A small network was shown many inputs. Here are its activations along a few directions, one row for each input.
Each table varies a few parts of the input and shows all the possible inputs, shuffled.
Descriptions start from the smaller parts, as in this example, which fits no table here: one of 3 separate values, together with either a single point or one of 11 places around a ring or (one of 6 places along a line, together with one of 8 places around a ring).
Shared parts are said once, and a part with two or three values counts as separate values.
In the rows, 128 means zero.

Rows:
r1: [161 148 150 132  93 158 145 167 173 121 106]
r2: [101 118 144 142 138  95 131 103 138 142 193]
r3: [174 156  31 167 147 161  71 133  79 110  52]
r4: [ 88 100 142 101 126 183 125 135 165 111  84]
r5: [151 141 170 142 118  95 150 129 117 112 173]
r6: [136 138 132 117 101 133 147 174 171 136  94]
r7: [126 133 153 123 123  67 146 135 114 127 162]
r8: [171 146  38 166 159  93  82  77  29  95 124]
r9: [ 78  95 154 109 132 119 123  92  99 110 157]
r10: [125 118 138  97 133 171 144 147 157 164 101]
r11: [112 121 155 102 148 107 142 105  98 156 170]
r12: [113 122 129 138 120 155 130 139 196 152 119]
Changing only one part turns r10 into r11. The same change can be made to r1. Which row results?
> r5
What is each input in this table made of?
> one of 2 separate values, together with either a single point or one of 5 places along a line
Which other rows does r9 become when the choice among 2 separate values takes its other values? List them by row number.
> r4

Rows:
r13: [172 150  26 166 154 125  72  96  41 100  90]
r14: [183 149  14 163 152 140  74 103  59  97  65]
r15: [157 153 129 140 112 113 143 160 157 150 131]
r16: [ 92 104 151 100 141 150 137 112 144 158 145]
r17: [ 91 109 155 132 127 104 131 104 145 118 171]
r18: [148 139 157 127 106 144 143 148 143 117 125]
r19: [164 156 122 140 114 129 141 171 170 147 110]
r20: [146 143 147 139 122  74 154 135 132 150 175]
r21: [152 148 137 140 115  95 148 148 145 151 152]
r22: [ 86 102 160  99 149 130 143  98 132 154 169]
r23: [ 96 113 145 134 120 125 127 118 157 121 148]
r24: [103 114 152  98 120 118 141 135 126 126 128]
r25: [106 116 129 136 116 161 124 145 182 121 105]
r26: [101 115 136 135 115 145 124 132 170 121 126]
r27: [108 118 144 100 117 137 137 147 138 127 103]
r28: [163 148  40 168 162 105  72  86  25 100 115]
r29: [138 129 175 125 119 103 154 122 119 115 171]
r30: [155 144  55 169 172  84  74  76  10  99 142]
r31: [154 143 151 129 107 161 141 160 156 116 103]
r32: [114 121 139 103 118 152 136 158 151 127  80]
r33: [ 97 106 143 102 136 169 133 125 156 160 121]
r34: [ 99 109 162  96 128  97 147 122 115 123 152]
r35: [104 107 137 105 137 185 130 137 168 160  99]
r36: [143 134 165 126 111 125 147 135 131 117 147]
Changing only one part turns r16 into r33. The same change can be made to r24. Which row results?
> r27
What is each input in this table made of?
> one of 4 places along a line, together with either a single point or one of 5 places along a line
List by row number the other rows that have the place on the line of 4 in common with r20.
> r17, r22, r29, r30, r34

Rows:
r37: [ 90 111 132 122 146 157 120 147 195 155 107]
r38: [135 136 174 142 155  87 127  67  60 100 227]
r39: [136 126 139 147 122 154 138 139 210 156 123]
r40: [193 170  26 187 126 104  84 134  82  55  80]
r41: [114 136 188  95 103  95 162 181 148 138 139]
r42: [ 86  91 180 105 101 115 144 116 144 106 143]
r43: [ 74  86 152  94 115 155 135 109 160 116 146]
r44: [162 163  39 181 132 134  60 108  68 114  86]
r45: [100 116 190 111 106  91 166 145 131 105 135]
r46: [169 128  99 148 143 172 101 134  66 109  88]
r47: [137 130  44 159 180  34 101  67  40 164 187]
r48: [157 145 158 139 102 159 172 153 197 167 144]
r49: [152 146 179  96  94 122 172 181 183 161 139]
r50: [154 130  78  88 155 169 111 110  61 111  48]
r51: [ 61 107 139 107 139 173 128 129 174 161 127]
What is each input in this table made of?
> either one of 2 separate values or one of 4 places along a line or one of 9 places around a ring
A walk changes only the place on the line of 4. It starts at r40 and steps to r44. List the rest of the walk in order.
> r46, r50
Which other rows belong to the same alternative as r38? List them by row number.
> r47
